M =
[[-45.3 -15.0 -26.5  -8.1  19.0  -8.1 -11.4  -5.9 -54.2  -7.7  11.5 -35.9]
 [-23.2 -15.1  15.3 -17.2 -10.3 -31.7 -59.8  12.6 -31.0 -16.5 -40.7  10.2]
 [-18.5 -31.0  -3.9  12.9  39.6  -7.0 -67.8  33.3 -30.8  11.5 -43.1   6.4]
 [-15.5   3.0   5.2   4.2  10.1   2.2   4.4 -11.6   2.5  18.6   2.2  16.6]
 [ -5.9  -0.8 -11.0  -6.2 -24.7 -14.5  -5.6  10.9 -14.9  -1.4 -34.6
   -9.0]]
The entry just left of -15.1 is -23.2
Give the entry just left of the largest entry.
12.9
The entry just right of -6.2 is -24.7
Give the entry just right of the smallest entry.
33.3
Give the entry just right of the largest entry.
-7.0
The smallest entry -> -67.8
The entry just left of -3.9: -31.0
The entry just right of 18.6 is 2.2
The entry just right of -7.7 -> 11.5
